Each row below holds a small network's activations on one record, seen along a few directions.
After each row come some of the record's fields: J, V, Z, U, H, W.
Not every record has every field; a missing one is written missing.
Other fields move the rows too, some of them a lot.
Random noise pushes rows far along 6 fixed directions. That doesn't count. These rows show it; they differ only by the noise:
[   1  115 -584 -318  146 -376  244  187 -224 -291 -206  192  -99  -13
 -168   69 -298 -164 -154  -17  -33 -266 -158  194  144 -545]
[-133   11  -72  -34  -30  -38  -16 -123   59 -151  -17  -24 -133  279
  -69  -16  -78  -19  -42  -75   58    4   12    0  -35   73]
[ 120 -106  267   41 -153  114 -479 -680  285  136  395   92 -285  636
  140 -384  -35  287  133  -56  344  499  647 -338   71  669]
[  60   -8 -140  -94  -28  183  431  221  110   57 -183 -247   22 -351
 -105   18   -7  -22 -213 -397 -321 -111 -481   -8 -330  -75]
[ 206   76 -274 -324  -60 -174  199  130   15  -77  -44  -79   29 -228
  -95  -47 -182   -4  -94 -206 -266 -124  -37  -42  -31 -224]
[-202   62 -204   95  266   95  153  -74  149   33   11    9    5  147
   69   83  -67 -233  -29 -231   12   76 -287  -22  -77   46]
[ 279  -58  139 -189 -136  -99 -314 -437  382  234  444 -124  126   85
  179 -247  -53   37  103  -27 -116  305  633 -398   40  388]
[-680  534 -157  196  363 -111 -103   40  146 -502   98  -74  176  649
   86  448 -236 -434  458 -367  -53  -54 -256   21  198   57]

[ 342   46  -79 -219  193 -338 -276 -176  159  266  424   61  350 -229
  326  -64  -93 -174   57  158 -191  168  515 -311  207  -37] | (J j2; V v1; Z z1; U u2; H missing; W w1)
[ 142  178 -355  172  563   57  117 -191  -67  331  331  427  -11   75
  123  -48 -129 -198  163  -38   86  438   52  -34  281 -100] | (J j2; V v1; Z z2; U missing; H h2; W w1)
[ 246  339    9  -73  109  -16   31  176  -24  -14  114   17  335 -226
  212  156 -107   39  115 -435 -266   89 -237 -264  202   40] | (J j2; V v1; Z z1; U u1; H h1; W w1)
[  96 -705  153  -95 -295  -58  172   21 -142  230 -356   17 -228 -348
 -307 -143  330   21 -672  634  119 -168  -11  142 -369 -122] | (J j2; V v1; Z missing; U missing; H missing; W w1)
[ 166 -105  327 -319 -434 -329 -382 -120  -72 -316   66 -134 -209  179
 -139 -174   19  318   66  220   41 -149  666  -87   56  132] | (J j2; V v1; Z missing; U missing; H missing; W w1)
[ -26 -131  352  149 -106  172  -55 -153  298  272   58 -197  238  -91
   68  -49  395 -197 -215  133  -49   70   11    5 -212  331] | (J j3; V missing; Z z1; U u1; H h2; W w1)
[  46 -154  403  174  -98    5 -307 -137  483  336  309 -211  741 -152
  286  144  324 -373 -106  434 -431  227  226 -426  100  285] | (J j1; V missing; Z z1; U u1; H missing; W missing)
[-409  339   81  158  219  -63 -354 -177  193 -326  235   -3  137  625
  187  239  -99 -243  488 -101   20   97  129 -184  247  273] | (J j1; V missing; Z missing; U missing; H missing; W w3)
[  57   26 -454 -447 -233 -653  150  251 -115 -277 -104  -15  258 -340
 -240  150 -229 -225 -201  386 -440 -484  260  286  144 -723] | (J j3; V missing; Z z2; U missing; H h3; W w2)
[ -71  167  106  -39  -66 -271 -177  188   44 -292  148  283  374  103
  -49   88 -129  -45  239   -4  -47  -17  156  -81  529  -55] | (J j3; V missing; Z z2; U missing; H h3; W w2)
[ 119  -38   38  -47 -476  -79 -237 -170 -319 -420 -173  194 -611  446
 -347 -221 -132  636    3  113  283  -70  292  131  189   70] | (J j1; V missing; Z z2; U missing; H h1; W w3)
[ 134   -3  221 -138 -337  -43  274  296  129  -75 -125 -450  351 -401
 -115  160   29   34  -32 -125 -520 -261 -142  -45 -312  -96] | (J j2; V v2; Z z3; U missing; H h3; W w2)
[ 508   66 -313 -239 -281 -126  150  186 -343  -72 -146  197  -94 -307
 -238 -113 -252  263 -121 -178 -187  -33 -142  -18  212 -268] | (J j3; V missing; Z z1; U u2; H h1; W missing)
[ -19  134 -122   15   31  -28  197  296    2  -97  -88  -81  314 -223
  -47  195 -106 -244    2 -150 -333  -94 -288   67    2 -347] | (J j3; V missing; Z z1; U u2; H h3; W w2)
[ 213 -158  166 -400 -258 -205  120  160  -55  -77 -184 -298 -145 -460
  -88   10   25   73 -215  313  -35 -418   59  232 -107 -210] | (J j2; V v2; Z z3; U missing; H h2; W w1)
[ 538 -167 -249 -446 -134 -192  229  213 -240   33 -176  137 -243 -461
 -163 -229  -77  264 -277    6  -95 -206   41   45  -43 -376] | (J j2; V v1; Z missing; U missing; H missing; W w1)
[ 151 -249  209  183  179  341 -133 -476  457  565  346  -37   94    5
  348 -219  208  -83   -1  -33   26  446  164 -418 -156  546] | (J j1; V missing; Z missing; U missing; H missing; W w3)
[ 624  331 -619 -366  434 -252  431  163  106  364  242  166  493 -608
  321  -19 -427 -237  205 -513 -482  164 -141 -295  173 -467] | (J j2; V v1; Z z3; U missing; H h3; W w2)
[-351 -303  207  271   10  126    8   -8  185  143  -47 -478   66   38
   19    0  286 -258  -93  272  -78 -237   -7   42 -265  170] | (J j1; V missing; Z missing; U missing; H missing; W w3)
[ 132  197 -169 -136  103 -320 -191 -202  127  176  191   72    8   69
  171   -7 -221 -189   86  274  -34  146  311   -1  275 -128] | (J j2; V v1; Z z1; U u2; H h2; W w1)
[-110   42 -137  -27  173   -5 -122 -119    5 -117   62  161 -132  274
   -9    8 -142  -76   69 -106  260    3   92   75  129   30] | (J j3; V missing; Z missing; U missing; H missing; W w2)
[-249 -182 -187  145   47 -228 -108 -365  -47  -94    5  362  -79  644
    0    1 -101 -243  -68  428  368  142  141  118  193  -28] | (J j3; V missing; Z z3; U missing; H h3; W w2)
[ 285   96  363  -38 -273 -131 -540 -315  111  -60  372  -11  252  178
  166 -100  -69  178  318   55 -106  265  576 -437  373  459] | (J j1; V missing; Z z1; U u2; H h1; W w3)
[ 226  -99   77 -335 -220 -209 -156 -282  106  -48  124 -145 -101   11
    9 -265  -83  132  -28  -16   -9   82  494 -227  -39  152] | (J j3; V missing; Z missing; U missing; H missing; W w2)
[-111  303 -297  184  493   54  -48  146 -157 -195  -31  461   37  308
  133  126 -219 -149  214 -198  161  149 -353  -32  438 -171] | (J j1; V missing; Z z1; U u2; H missing; W missing)
[ 193 -229  275  352  104  439  -84 -271  327  567  265   46  246  -91
  263 -164  203  -35  -60  -68  -24  524  -50 -333 -110  333] | (J j1; V missing; Z z1; U u2; H h3; W missing)
[ 271  264   74  -11   17  245   13  180   30   73  118   38  -94  -16
   28  -43 -125  274  292 -567 -174  128  -93 -160  -24  191] | (J j2; V v2; Z missing; U missing; H missing; W w1)
[ 359  -12 -253   64  192  247  280   15  -22  393 -188  221  -93 -313
   16 -221  125   35 -299  -86   70  178 -335   28 -109 -127] | (J j1; V missing; Z z1; U u1; H h2; W w1)
[-598  -43   71  304   54  178   23  214  -87 -126 -144 -238 -254  191
 -161  433  168 -148   70  225  116 -173 -323  519 -184 -257] | (J j2; V v2; Z z3; U missing; H h2; W w1)
[  74   33 -178  -86  273  -36 -179  -98 -166   -8  101  171 -206  -15
   76 -158 -173   97  136  152  377   53  163   33  178  -80] | (J j1; V missing; Z z2; U missing; H h2; W w3)
[-480  259  -26   24  119 -165 -139    5  100 -424   48 -126  130  408
  -15  301 -133 -321  243 -124  -15 -146  -25   42  103   41] | (J j3; V missing; Z missing; U missing; H missing; W w2)
[-176  -17  281   75 -391  135 -182  188   79 -102 -262 -440  -98  -16
 -123  122  230  154  -66  284 -119 -196  195  290 -142  -35] | (J j1; V missing; Z z1; U u1; H h2; W w1)
[  -1  -32  215  145  161  -64 -289   28   26  -35  128  337  343  183
  137  -28   -2 -103  112  177   91  299   48 -308  458  185] | (J j1; V missing; Z z1; U u2; H missing; W missing)
[-125  412  382   87  -56 -151 -647 -196  149 -255  333 -123   63  497
  101   97  139   74  438   -4   95  158  631 -105  303  311] | (J j2; V v1; Z z1; U u1; H h2; W w1)
[  52  -23  207  321  117  277   28 -178  173  481  326  125  496  -48
  317 -127   72 -319    0  -57  -46  485 -152 -608   98  206] | (J j1; V missing; Z z1; U u2; H h3; W missing)
[-304  190   36 -100    9 -364 -354  -96   62 -440  120  -85  149  410
   30  213  -93 -240  299  223  -70 -162  364  -70  237   -6] | (J j1; V missing; Z missing; U missing; H missing; W w3)
[  90  385  -17 -318 -102 -271  -39  340  -97 -437    5 -164   57  -75
  -91  136 -213   77  345 -351 -350 -249   69  -80  129 -170] | (J j2; V v1; Z missing; U missing; H missing; W w1)
[-282  -98  136  342  107  351  -19 -387  357  244  164  -51  -63  179
  234  -82  155  -58  -34 -115  106  272  -67 -125 -243  509] | (J j3; V missing; Z z2; U missing; H missing; W missing)
[-517  137  -44  250  139 -120  125   54 -109 -272 -239   39   25   99
   11  230   22 -256   69   49  283 -237 -171   29  200 -121] | (J j1; V missing; Z z2; U missing; H h1; W w3)
[ 112 -374  295 -143 -390  114   66   -1   63    7 -207 -353 -106 -288
 -180 -144  258  186 -301  177 -161 -197   66  -41 -391  106] | (J j1; V missing; Z missing; U missing; H missing; W w3)

Which values does each new row have?
[  -8  137  126   45 -199  409  129  -56  -65 -280 -215  -26 -583  407
 -161 -240 -106  536   61 -713  210  167 -314  -53 -212  372] | (J j3; V missing; Z missing; U missing; H missing; W w2)
[  65 -178  -12   75  112  231  216 -247  222  348   49  144  -23   -1
  167 -209   38  -63  -67 -358  212  354 -225 -171 -176  364] | (J j3; V missing; Z z3; U missing; H missing; W w2)
[ 478 -158   49   -4  148  201  120 -403  432  729  385  -44  290 -331
  401 -260   12  -56   36 -239 -183  504  172 -442 -212  291] | (J j2; V v1; Z z3; U missing; H h3; W w2)
[-199  141 -189  -14  150 -363 -146   69 -142 -356    8  166  200  232
  -28  227 -205 -358  102  210   50 -122  108  156  330 -408] | (J j3; V missing; Z z1; U u2; H h3; W w2)
[-282 -112   92   10 -279   89  427  160   89 -199 -370 -398   -3  -79
 -161  108  196  -24 -216 -289 -213 -220 -584   86 -481   97] | (J j3; V missing; Z z3; U missing; H missing; W w2)
[ 324  328  -42  -66  137   77   59  230 -193  -84   25  117   84 -228
   92    6 -229  285  251 -635 -110   96 -300 -201  211   57] | (J j2; V v1; Z z1; U u2; H h1; W w1)
[  96  -77  149  -47 -352  107   17  132 -141 -258 -236  -53 -153  -11
 -214 -101   18  201 -212  -20  -64  -66 -136   -3  -44   10] | (J j3; V missing; Z z1; U u2; H missing; W missing)
[  27 -464  -22  -59 -161 -229   87  -64  -41   67 -121   33   31 -299
 -176  -45  177  -39 -463  618  -21 -185   94  146  -74 -309] | (J j1; V missing; Z z2; U missing; H h3; W w3)
[-231  100 -102  -80  -22  -86   64   27 -114 -416 -210  -20 -242  314
 -157   39 -125   36   -2 -180  112 -139 -154   96  -21  -57] | (J j3; V missing; Z missing; U missing; H missing; W w2)
[-150  105  101  -97 -267 -101   66  416 -134 -364 -251 -257  -35  -42
 -275  253   27   50   20   -7 -313 -478 -111  230 -177 -192] | (J j2; V v2; Z missing; U missing; H missing; W w1)
[  90  -27 -145  -85  -27  157  294  -16  159  165  -25 -108  -20 -368
   67 -139  -23   43 -166 -320 -174  -18 -139   -5 -253   57] | (J j3; V missing; Z z2; U missing; H missing; W missing)
[ -34 -315  -58  -78 -103   28  268  112 -239  -76 -396    6 -399 -134
 -231  -36  142   67 -418  170  131 -267 -267  242 -325 -197] | (J j2; V v1; Z missing; U missing; H missing; W w1)
[  28 -281  134  193 -121  299  377 -107  173  292 -157 -194    3 -130
  -10  -53  174   22 -277  -88  -96  115 -382  -47 -471  135] | (J j2; V v1; Z z3; U missing; H h3; W w2)
[  68  -99  331  -45 -219 -100  -90  160  231  106  207 -622  187 -231
  -13  -34  192   44   74   -6 -410 -222  261 -146 -129  165] | (J j2; V v1; Z missing; U missing; H missing; W w1)
[ 284 -117 -261 -176  122  -22  -38 -364 -125   40   15  411 -500  310
   21 -416 -201  278 -112 -141  485  281  192 -101  137   66] | (J j3; V missing; Z missing; U missing; H missing; W w2)
[-231 -240  -93 -123 -164 -334  -24 -386   12 -174 -102   19 -167  372
   -2  -67   50 -150 -189  315  251  -33  206   58 -119   59] | (J j3; V missing; Z z3; U missing; H missing; W w2)
[-574  -86  338  379   89  247  -71  -43   77 -194 -131 -136 -154  441
  -26  236  254 -126   24    6  204  -65 -316   99 -222  325] | (J j2; V v1; Z missing; U missing; H missing; W w1)
[-453   84   12  254  372  -16  -95   63  162   41   92  -82  250  151
  139  425   96 -509  170  124  -74 -162  -81  122  -62    5] | (J j2; V v2; Z missing; U missing; H missing; W w1)
[ 158  -51 -459 -488  -72 -450  492  171  -19  -52 -209 -175  178 -541
  -21   20  -91 -257 -270  -86 -378 -272 -201   20 -211 -438] | (J j3; V missing; Z z3; U missing; H missing; W w2)
[ -59  -10 -170  169  445 -132 -232 -180  130  166  240  360  356  186
  320   73  -40 -445   44  343   66  259   90 -211  407  -17] | (J j1; V missing; Z z1; U u2; H missing; W missing)
